Each row below holds a small network's activations on one input, seen along a few directions.
In each table, some parts of the input vary, and every possible input appears once, in random order.
Descriptions start from the smaller parts, as in this example, which fits no table here: ring(5) and (point or line(9) or (values(3) and line(4))).
Shared parts are said once, and a part with two or three values counts as separate values.
In the rows, 128 means zero.

Other details of the inputs shift rows strongly along three fixed directions, in all tables alike. That doesn't count.

Rows:
R1: [185  65 115 144 146 163 140 184 187 130  98 180  91]
R2: [165 181  86 164 133 117  89 174 112 175 193  80 138]
R3: [182  65 117 148 138 173 161 189 165 121  97 168  90]
R4: [ 83 141 172 118 124 115 146  61 147 100 176 191 146]
R5: [ 70 175 118 105 107  95 102  89  84 148 153  82 160]
R6: [182 157 158 182 140 133 145 151 154 133 193 189 128]
R7: [ 95 141 169 122 133 107 152  55 145  94 169 187 157]
R8: [ 95 154 181 124 116 137 162  53 132  91 156 166 156]
R9: [ 89  57 131 106 134 143 172  87 153  85  63 167 104]
R10: [ 85  69 160  99 120 161 157 100 150  85  46 164 120]
R11: [ 76  76  68  91 131  74 105 119 122 133  58  86 113]
R12: [190 158 182 168 116 172 141 144 137 129 186 162 135]
R13: [199  97 144 111 170 168 162 191 156 118  81 161  61]
R14: [192 160 167 168 118 167 149 147 137 131 189 168 132]
R15: [ 66 166 105 110 121  85 103  90  88 141 165  87 160]
R16: [ 83 172 130 116 109  92  97  74  80 139 144  68 158]
R17: [180 183 118 169 125 114  96 170  95 175 169  62 147]
R18: [ 78 148 172 125 129 130 158  60 131  89 162 185 157]
R19: [ 76  91  74  77 113 120  93 126 121 127  51  73 128]
R20: [171 181 120 165 118 122  89 175  94 181 177  66 138]
R21: [190 160 178 170 125 182 132 141 146 137 186 160 134]
R22: [179  98  66 148 127 125 112 202 115 169  69  61  92]
R23: [168 103  69 144 130 128 107 220 114 171  66  72 105]
R24: [ 75 165 103 101 113  65  85  94 105 134 168 100 164]
R25: [104  83 156  59 158 146 155 103 142  69  57 168  84]
R26: [ 71  84  67  92 132  93 118 127 117 123  55  74 127]
Each input here is: values(2) or (line(4) and line(6)).
A walk changes only the line(4) part. It starts at R6 and steps to R18. List the rest of the walk in order.
> R23, R10
Which other rows belong to the same alternative as R25? List them by row number.
> R13

Rows:
R27: [169 184 150 156 105 168 116 149 127 146 204 141 145]
R28: [ 88 183  93  81 123  62  44 116  68 170 128  27 156]
R29: [  8  93 118  88 118 110 144  12 155  74 127 171 174]
R30: [147 106 112 103 147 146 139 184 119 119  65  91  95]
R31: [191 158  93 189 128  99 106 182  86 196 139  41 108]
R32: [130  84 134 122 125 150 155 104 187  98 148 210 118]
R33: [ 49 101 118  52 120  80  75  77 108 117  47  70 130]
R34: [ 62 208 155  77 119 121  82  63  91 120 186 110 168]
R35: [164 186 146 173 125 167 148 136 102 150 199 131 126]
R36: [133  98 147 103 155 149 149 106 187  99 143 210 105]
R37: [185 156  89 154 109 128  75 221  99 189 155  55 131]
R38: [163 104 108 111 145 131 139 166 121 126  54  95  96]
R39: [117  92 155 150 144 124 188 110 153 102 128 209 104]
R40: [128  85  85 139 114 174 122 175 137 137  71 101 127]
R41: [133  72  58 134 148 120 144 157 141 144  97 118  84]
R42: [146  72 106 160 114 134 122 157 142 142  59  93 124]
R43: [115  85 149 160 131 133 169 116 175  99 125 214 142]
R44: [147  92  64 108 166 115 137 168 149 120  91 116  85]
R45: [133 109 194  99 136 182 148 120 153  96 119 187 115]
R46: [143  80  98 147 113 142 129 163 144 148  60  98 129]
R47: [ 62 204 136 102 146  46 120  66  94 105 186 127 164]
R48: [181 204 151 148 143 163 138 145 102 125 191 132 130]
R49: [133  75  99 141 116 162 127 185 135 140  69  95 129]
R50: [167 167 141 172 122  98 120 155 143 149 211 171 145]
R51: [146  89 187 138 105 157 149  96 162  97 112 184 123]
R52: [ 86 204 165 107 128  76 114  40  77 105 165  91 164]
R53: [169 180 154 154 152  97 112 156 142 149 207 171 130]
R54: [140 100 175 142 126 165 189  90 135 108 107 180 111]
R55: [ 20  99  98  67 112 103 122  88  83 117  58  59 131]
R56: [187 172 161 165 106 139 118 136 122 152 192 141 150]
Changing only one part turns R30 into R49. The same change can be made to R52. Which row results?
> R42
What is each input in this table made of?
> ring(5) and (values(2) or line(4))
Change only the values(2) part in R32. List by row number the other rows that result.
> R50
Change only the ring(5) part in R27. List by row number the other rows that result.
> R34, R35, R40, R48
